A small network was shown many inputs. Here are its activations along a few directions, one row for each input.
In each table, some parts of the input vary, and every possible input appears once, in random order.
A made-up example of a description, with smaller parts first: ring(5) and (point or (values(2) and line(4)) or ring(9)).
Shared parts are said once, and a part with two or three values counts as separate values.
(in the rows, 128 means zero)

Other details of the inputs vary at random and push rows far along three fixed directions, the same in every table; ignore that.

Rows:
row 1: [ 98  89 155 144 200  69  85 108  77 162 231 112]
row 2: [206  71 134  75  77 139 104 160  96 121 214 160]
row 3: [213  91 120  82  89 153  97 181  69 125 205 159]
row 4: [ 99 120 103 206 197 169 204  50 146 118 107  72]
row 5: [189 157  98 124  95 173 152 109 172  93  57 115]
row 6: [ 86 123 153 163 218  81 116  82 109 149 165 107]
row 7: [197  89 117  96  91 145 106 137 135  91 134 143]
row 8: [189 140 101 126 102 183 156 123 167  84  51 123]
row 9: [161 159 109 124  71 169 166 119 141 109  94 119]
row 10: [ 85 169 156 202 237 129 163 105  98 143 101 111]
row 11: [ 77  97 134 152 189  95 113 139  41 169 235 106]
row 12: [144 127 107 121  76 177 168 119 162  96  90 127]
row 13: [168 138  98 126  85 165 149  92 189  90  61 116]
row 14: [155  73 119 151 186 121 114  65  81 119 228  83]
row 15: [182  61 103  81  81 139  97 139 122 114 188 142]
row 16: [ 82 197 158 117 105  79  86 181 145 144  57 157]
row 17: [ 58 157 135 198 214 119 179  99 112 155 108  99]
row 18: [152 147 106 130  79 174 182  97 184 109  77 117]
row 19: [125 122 122 207 216 156 168  44 134  83  92  70]
row 20: [206  72 132  69  82 137 110 156  99 124 215 167]
row 21: [ 73 174 162 105 106  77 111 177 116 177 130 163]
row 22: [187 137 110 126  94 168 143 131 151  87  75 131]
row 23: [ 55 143 143 193 209 101 143  67 145 142 108  88]
row 24: [ 88 171 187 105 116  96  80 217  85 148 115 182]
row 25: [169  68  86  78  80 152 119 153 117 132 193 137]
row 26: [187  86 116  90  71 158 139 153 100 133 198 147]
row 27: [ 50 161 171 121 128  87 116 153 174 141  59 167]
row 28: [143  90  79 152 181 134 138  92  68 159 229  75]
row 29: [159 140  86 118  70 165 158 114 170 110  91 118]
row 30: [ 67 202 145 122  96  87 108 188 135 162  65 150]
row 31: [ 76  84 139 140 186  75  85 102  76 159 235 102]
row 32: [170  71 109  77  75 149 138 139 124 133 203 153]
row 33: [ 42 185 157 115  93  86 110 172 152 150  72 150]
row 34: [ 53 144 146  98 100  77  83 206 126 163 121 167]
row 35: [ 96 121 165  58 104  42  21 209 102 170 177 175]
row 36: [ 73 184 179 122 112  94  99 188 135 125  55 165]
row 37: [211  90 126  66  70 132 109 139 108 131 217 159]
row 38: [198 128 126 107  79 159 140 113 144 105 131 135]
row 39: [186 126 107 123 110 172 143 112 179  77  46 124]
row 40: [ 61 184 144 118 113 100 113 204 136 159  57 156]
row 41: [151 104 101 180 204 130 132  51 114 112 156  70]
row 42: [158 135  81 109  77 167 157 117 174 116  89 117]
row 43: [202 128 108 111 109 184 138 150 114 106 112 140]
row 44: [ 57 133 170 104 112  79  77 172 132 137 116 163]
row 45: [ 69  98 176  80 111  58  57 193 107 167 188 179]
row 46: [191 160 135 141 106 197 177 124 146  91  62 139]
row 47: [ 73 136 158 198 229 107 139  85 129 125  96  97]
row 48: [116 124  85 195 207 151 165  35 157 112  95  58]
row 49: [ 73 137 156 191 233 103 146  81 132 127  97 104]
row 50: [161 120  96 121 102 176 151 105 190  88  53 122]
row 51: [ 59 187 144 139 120 101 123 189 131 152  57 148]
row 52: [156 139 106 111  75 164 178 102 178 117  98 132]
row 53: [156  87 113 154 180 129 124  76  69 127 232  81]
row 54: [142  63 109 142 182 121 134  56 103 142 237  94]
row 55: [ 61 199 162 135 110  94 131 166 141 163  70 145]
Description of these inputs: line(5) and (point or (values(2) and ring(5))).
Q: Changing only the line(5) part turns row 21 into row 9. The same change can be made to row 17. Which row results?
A: row 11
Q: Changing only the line(5) part turns row 4 into row 32. The same change can be made to row 38. Which row results?
A: row 37
Q: Change only the line(5) part in row 49. List by row number the other rows that result.
A: row 7, row 19, row 39, row 47
Q: List by row number the other rows that have the line(5) part in common with row 30.
A: row 3, row 7, row 13, row 15, row 16, row 22, row 29, row 34, row 41, row 51
Q: Change only the line(5) part in row 3. List by row number the other rows that result.
A: row 10, row 24, row 43, row 46
Q: Change only the values(2) part in row 52. List by row number the other rows that result.
A: row 32
Q: A walk changes only the ring(5) part. It starts at row 28 and steps to row 42. List the rest of the walk in order.
A: row 48, row 35, row 5
